A small network was shown many inputs. Here are its activations along a few directions, one row for each input.
Each table varies a few parts of the input and shows all the possible inputs, shuffled.
A made-up example of a description, with smaller parts first: one of 3 separate values, together with either a single point or one of 9 places around a ring or (one of 4 places along a line, together with one of 8 places around a ring).
Shared parts are said once, and a part with two or three values counts as separate values.
In the rows, zero is written as 128.

Table:
R1: [121 144 147  72 128 102 170 134 114  93 130  96 107 121 129  80  89 139]
R2: [140 181 120  62 104  99 152 151 102 128 131 113  96 163 131  99 153 110]
R3: [ 97 133 190  98 136  85 150 119 121  89 157  83 161  85  74 126 110 155]
R4: [116 116 135 195 106 136  70 138 163 156 100 190 146 141 153 148 148 111]
R5: [125 182 146  76 126 105 167 132 112 108 134 105 104 151 122  80 136 119]
R6: [143 174 153 102 113  60 108 133 113 144 142 103 133 140  81 124 167 122]
R7: [112 115  74  37 148 197 194  96 110  98 112 114  97 106 180 124  64 122]
R8: [133 141 180 111 139  75 131 136 126 116 149  73 127  84  75 116 109 145]
R9: [112 126 129 176 119 144  78 134 139 186 113 189 136 176 158 165 201 125]
R10: [119  84 153 185 138 160  86 147 151 147 115 174 139 111 161 154 125 150]
R11: [161 119 158 219  78  94  63 133 162 140 157  79 172  76  91 138 176 133]
R12: [168 158  42  67 144 165 184  95 118 152 143 131  83 171 168 128 142  69]
R13: [140 104 194 219 100 125  89 125 133 155 169  67 184  66  86 154 143 154]
R14: [ 93  73  95 121 156 151 146 131 132  94  76 205 128 146 143 125  90 142]
R15: [ 74 144 162  61 120 116 191 115  94  85 129  97 133 123 129  99  79 146]
R16: [152 141 170 217  78 101  77 132 144 182 153  78 158 115  85 162 199 122]
R17: [125  89  89 138 183 163 135 149 130 128  88 193 107 156 145 118 101 142]
R18: [106  75 157 177 130 158  85 135 155 108 111 164 157 110 168 165 108 158]
R19: [144 140  52  52 135 178 187  86 121 134 142 146  90 149 155 113 113  86]
R20: [130 125  47 145 156 135 117 155 120 154  98 203 102 202 142 137 169  96]
R21: [134 124  69 147 169 159 118 155 133 135  90 199  99 179 144 120 133 117]
R22: [143 110  59  55 151 176 186  87 128 115 127 124  95 128 164 112  69 102]
R23: [132  99 192 216  88 123  77 129 130 113 151  58 185  50 107 162 119 165]
R24: [152 174 158 124 128  67 109 127 122 114 155  88 133 122  81 122 129 142]
- What do these inputs look like to the network? => one of 4 places along a line, together with one of 6 places around a ring
- The inputs of R2 and R5 match in every part but the place on the line of 4. If R12 is changed in the same way as R2 into R5, which row does it become? => R19
- Start at R10 and move only the place on the ring of 6, one step at a time. The first step leads to R17. Which rows follow, in order? => R22, R1, R8, R13
- Which other rows does R14 become when the place on the ring of 6 takes its other values? List them by row number. => R3, R7, R15, R18, R23

Table:
R25: [124 131  48  58 168 179 185 110 115 132  90 184  87 186 180 108  97  91]
R26: [120 115 134 163 126 133 103 141 138 141 120 154 137 137 133 144 147 131]
R27: [136 118 116 159 121 137 103 136 140 147 122 147 134 133 133 147 154 122]
R28: [131 119 120 156 122 132 104 145 138 145 123 151 128 138 132 139 153 123]
R29: [125 135 164 129 115 112 126 123 126 117 149  92 139 101 114 128 124 143]
R30: [135 141 147 121 116 105 127 123 123 120 148  89 133 107 108 125 128 133]
R31: [133 147 155 123 117 100 127 131 123 117 147  94 129 114 108 116 128 135]
R32: [126 105 130 172 129 136 101 137 141 141 120 153 142 127 128 145 139 135]
R33: [124 136 160 125 122 102 128 128 121 115 144  97 136 108 102 123 124 143]
R34: [125 155  72  28 157 151 207 104 102 103 108 129  87 162 159  90  82 102]
R35: [129 105 128 169 123 145 104 133 144 145 121 151 142 122 134 146 144 132]
R36: [128 130 160 133 121 104 121 125 124 113 145  95 141 101 104 125 117 147]
- The inputs of R26 and R33 match in every part but one. If R25 is changed in the same way as R26 into R33, which row does it become? => R34
- What do these inputs look like to the network? => one of 2 separate values, together with either a single point or one of 5 places around a ring
- Which other rows does R28 become when the choice among 2 separate values takes its other values? List them by row number. => R31

Table:
R37: [ 98  82 170 176  99 146 108 136 134 116 130 114 164  82 132 157 135 172]
R38: [154 176  67  74 132 143 161 112 121 146 121 128  95 178 156 120 151  71]
R39: [120 145  81 101 192 159 179 131 131 117  80 192  96 181 162 108  94 105]
R40: [124  69 122 175 133 168  95 111 139 143 114 160 162 105 138 165 121 155]
R41: [110 157 180  72 120  67 148 128  93  79 161  56 123 104  91  99  90 157]
R42: [163 142 142 169  92  82  67 139 139 164 154 112 143 129  87 134 183 116]
R43: [125 105  80  96 166 178 180  93 115 108 119 121 113 114 155 134  69 125]
R44: [100 123 155  78 125 145 178 114 127  86 135  98 121  87 152 108  71 149]
R45: [114 101 113 190 156 151  99 143 152 153  81 221 139 180 151 140 138 121]
R46: [156 167 108  55 105  78 140 120 102 131 152  88 105 145  94  89 135 101]
R47: [153 137 102 179 106 137  80 150 154 171 128 154 124 153 146 155 192  96]
R48: [118 131 216 170 111  83 101 157 131 121 161  92 151  79  71 128 156 169]
- What do these inputs look like to the network? => one of 2 separate values, together with one of 6 places around a ring
- The inputs of R43 and R40 match in every part but the choice among 2 separate values. If R38 is changed in the same way as R43 into R40, which row does it become? => R47
- Which other rows does R37 become when the choice among 2 separate values takes its other values? List them by row number. => R44
